Each row below holds a small network's activations on one record, seen along a few directions.
Here are examples, each followed by its value of one field, C.
The word missing means that the record has no C.
Other fields move the rows too, some of them a lot.
Strong random noise was added to every row along 9 fixed directions; ignore it. To show where, here is one row again and again, with new noise each time:
[-293 -388   63  151   22  156   21  210 -391 -177  391 -339 -219  301
  319 -356 -513   98   28  204  177   95  -46   -7   76  294 -122]
[ 191  -69  -20   -1  -98 -363 -372  340  -53 -294    9  -15 -116 -556
  175 -601  287 -174 -310  537   16 -160 -225 -349 -150  221  -79]
[ 116 -114  102  108  383 -208  -80 -474  514  203  210 -216 -630 -281
  104  -32 -156  -58 -160  -16  114   38 -259 -674 -425  238 -150]
[ 259   36 -377   52   31   -2   93  271 -246  245 -265  202  214  -38
  -62  -63 -139 -322  -97  -37 -137  -16 -131  153 -137 -511 -227]
[ 130   81   56 -183 -244  162  601 -157   78   66  -78  304  285  296
 -331  112  -29 -163  221 -196 -150  128 -189  407  104 -220 -200]
[-160  249 -457   10 -102  121 -120  182 -150    5 -351    7  455    0
   98  215  -42 -208  -41 -156  176   18  -29  211 -164 -451    7]
[ -45   93   35  -13  -22 -478   99   54  323 -168  143   43  205   14
   17  112   56  232  397  134   87  104 -565 -529  125  139  253]
[-145  354 -130 -135  385 -561 -415 -309  439 -334   -6  -27  194   93
  226  255  266  295  342 -210  434  117 -531 -663  342  209  650]
[ -23   26 -187   71  239 -308 -101  123  -34  -64   19  -73  109   86
  224    1 -130   88  188   30  153  106 -407 -425   50  -69  132]
[  18 -142  101  -24 -303   94  174  129    6 -153  171   45  -47  -36
  -71 -255  -46 -108  -75  227  -74  -35 -106  115  -83  165 -201]
[ 503  -51 -263   65  195   68  176  176  -14   58   -7  284  -73  196
  -13  -21 -108 -194 -108  -37 -320   13 -473 -257 -298 -344 -340]

[-290   52 -124  260  -68 -242  -36  206  430  369  213  123   54  -44
 -177  412 -261  230  324  133  -36   77 -194 -357  -14   66  295]  c2
[ 331   67 -172  -94  256 -364  231  -54   57  231   82  356   -3  176
 -235  107  -74  -82  172 -202 -208  101 -354 -129  297 -306   65]  c3
[ 335  -12  179 -245  241  140  567 -362 -310  327 -199 -202 -156  198
  103 -421  -75 -327   74 -202 -108  281   68  146  -30 -405 -517]  c6
[ 251 -176  358  -55  214 -536  365 -245  377  390  510   -7 -351 -175
 -255  -72 -188  257  368  -11 -124  -31  -42 -244  341  192  290]  c5
[ -12 -342  102  197  473 -133  179  -43 -401  492  216 -305 -239  254
  109  -89 -510  132  193  -79   23  178   26 -211  128 -108  -22]  c3
[   9  -56 -246  250 -593 -288   90  567  296  210  104  524  279 -362
 -420  266 -132  -63   25  387 -344 -236 -196   -8 -236  -74   47]  missing
[  60 -141  392  -73 -471 -249  489  553 -216 -141  342  -85  351 -132
  -74 -252   65  267  396  464 -207  -83   44   77  191   28   34]  c5
[ -30  111  446 -423  -92  568  515 -226 -394 -599 -237 -179  307  526
  321   18  420  -85  176  -62   42  325 -185  151 -131 -195 -512]  c10
[ -38  -55   45   31 -240  667  254 -337   99 -134  247    9 -372  233
   42   40 -301 -171 -248  -65 -143  148   28  191 -536  115 -485]  c7
[ -67  129  257 -217 -109  249  402 -734  545  320  -71 -325 -233 -341
 -180  182  101 -280 -156 -284   17   24  210  -49 -499 -186 -387]  c10
[  67  -75 -197  -92 -119  370    1  144 -321  -25    7  153  185  176
 -106 -172  -63 -131  -79  -96  -54 -122  312  606  163 -166  183]  c1
[ 111  133  299 -225 -610  234  350   60  244 -379  264  203  111  -86
 -283  -37  273   12  -88  125 -251 -138   70  210 -150  109 -212]  c4
[-109    7   79 -114 -187  899  252   -1 -162 -385  213 -424 -221  496
  418  173  -84  -35 -141 -138  -87   59    2   77 -567 -112 -475]  c6
[-272 -346  207  178 -381  345  888  203 -417   32  336 -425  -82  198
  248   -1 -674   68  232  242 -122  309 -209   -7 -477 -211 -663]  c7
[  55 -374 -195  194  134  143 -185  290 -271  349  493   17 -273  386
 -152 -161 -557  107    6  -56 -224 -270  362  179  542   39  247]  c10
[ 283  268 -319 -227 -236 -267 -447  486 -319 -614 -180  684  448   46
  -32 -392  460  -68 -116  251  -86  -31 -314   49  466   11  315]  c8
[ 798  -53   93  -76  266  416  468 -628  334  110  373  173 -482  603
 -132  110  -66   36   14 -510 -507  -12 -219 -237  -92 -125 -226]  c11
[ 104   20    4 -174 -301  532  310   43 -170  -69   71  209  145  381
  -76  -85    5 -183 -170 -235 -202   33   55  592   32 -217 -119]  c9
[ -63   49  -78  -54 -416  -34  147  219  -78  -64   21  -69  283 -129
   28 -242   11  -79  124  234  -14   25   77  153  -55  -59   53]  c1
[  28 -264 -122  185  117 -349  232  300 -458  508  112  -46 -112   80
   26 -169 -568   70  228   96   23  169  -91 -144  210 -178   61]  c8
[-190 -172  510  -34  414  112   53 -643  116  170  477 -462 -754  208
  238 -170 -318  170   85 -188  159  145  160  -65  242  429   34]  c2
[  16   75 -107   32  -11  245 -226  212 -138 -118 -103  -70  167    1
   76   64  164  124 -116  -65  -20 -120  177  146  136  -45  156]  missing
[ 201   96 -116 -215 -229  201  196  -42  113 -300  304  207  130  470
  -59   76  -33  115   63 -273 -140  -74 -133  -10  178  -41  169]  c11
[  72  -66 -324   -6  252  173 -437  -97  342    7  466  200 -480  332
 -115  166 -145  144 -187 -268  -44 -247   11 -188  286  272  425]  c6
[ 511 -241  381 -175  717  -78  427 -285 -384 -328  248    5 -345  664
  310 -407   66  277  248  -79 -103  385 -645 -638  331   57 -310]  c4
[ 121  277   48 -164   10 -281   14  -67  -73  320 -177  127  442   70
 -289  147  291   40  289 -300    8  -28  209  268  597 -262  393]  c3
[-185 -306 -158  170  194 -150  -72   51 -165  546  237 -423 -353 -219
  246 -216 -640  -65  -93  -20  184   10  207  -86 -101  -88  173]  c1
[ 305  -95 -205  -28  466  -77 -331   15 -284   55  235  108 -263  167
   89 -369 -200    0 -246 -201  -59 -102  121  -16  373  -65  152]  c4
[-251   72 -124 -130 -360  702 -368  -44  121 -568  321  130   58  330
  -19  103  155   80 -316 -117   86 -217  465  579   65  334  274]  c5
[ 222  180 -279 -212   36  257 -477 -103 -161 -520  180 -100 -116  364
  413 -291  180  -30 -263 -185   51 -120   63  -18  123  154  235]  c11
[  33  166 -154 -108  104  121   71  -21   39 -197 -121  216  261  321
   65  303  113   32  126 -209  -59  146 -254  -21  -45 -147  -57]  missing
[ 282 -154   53   45  108   96  194  110 -124  -22   31  383  148  106
 -215 -146  140  -27   29   99 -205   17 -143   66   96 -112  -20]  c9
[ -44   44  211 -228 -101  -19  256 -341 -126   -7   98   27  -20  296
 -102 -205 -106   59  175 -197  122  194  155  237  464  131   60]  c8
[-363    0 -293  148 -213   93 -114  213  220  159  226   54  286  202
  -57  445 -282  227  139 -203  165  -59  135   97   96 -101  587]  c9
[  55  365 -123 -308 -223  161  -41  -81  196 -765   64  326  332  355
  143  254  412  101  -25 -113  -33   65 -472 -178  -39   11  107]  c7
[-301   30  257  -61  108 -294  117 -183  230 -101   76 -167 -100 -140
  190   42  151  118  213  273  208  280 -352 -505  -56  214  -68]  c2

Which value of C does each new row have?
[ 179 -224  -74  191  -67   29 -385  240  -73  300  192  -59 -377 -270
 -145 -252 -156  -59 -328  128  -75 -335  486  265   85  108   90]  missing
[ 251 -129  155   -1 -233 -233  237  450 -301   66  -20   12   71 -289
    0 -457  111 -249 -187  439 -260   32 -158 -210 -291 -218 -447]  c3
[  85  208  540 -301  133  115  188 -749  378   72 -257  -86 -288 -324
  -26   -9  554 -251  -97  -49  109  194   86  -11 -314  108 -329]  c2
[ 427  225   91 -231   63 -432 -176 -356  556  334 -153   39 -160 -695
  -67  -63  413 -224 -216  -10  -45 -178   63 -361 -364  -48  235]  c1
[-249 -357   64  242 -328  160  145  412 -299  226  326 -400  -76  -59
   56 -277 -410  127  140  305  -62  -83  364  166  110    1  -27]  c6
[ 139  228 -436  139  709  444 -517 -151  -24 -102 -196 -120 -117  398
  514  411  157   22 -205 -398   70  106 -165 -444 -328 -437  -45]  c2
[ -13  141  457 -280  346    1  194 -912  451  -95  232   91 -225  479
 -148   80  266  224  342 -356  114  226  -64   -7  621  412  247]  c2
[  91  259  -78 -127  580 -369 -140 -137  -40 -377 -230   65  214  293
  289  128  325  150  279 -158  147  275 -613 -637   60  -81  140]  missing
[ 356   18   97 -260 -371  361  173  124 -387 -285  101  117  143  283
  -71 -385  226  -67  -57  -18 -208 -182  226  473  258   27    8]  c11
[ 394  -20 -522  232 -245  358  171  363   -9  263  353  227  -34  425
 -127  184 -558  -42   22 -171 -527 -163  -33   90 -226 -350  -39]  c11
[-555 -101 -117  201  -43 -266 -578  165  247  -39  405 -461 -191 -516
  318   -7 -277  226 -149  274  390 -146  302 -357 -180  317  419]  c5
[ 108   58   94 -113   38 -490  -46   42 -523   26 -230 -248  229 -460
  215 -620  114 -104  171  280  144   32   94   13  266 -107  144]  c11
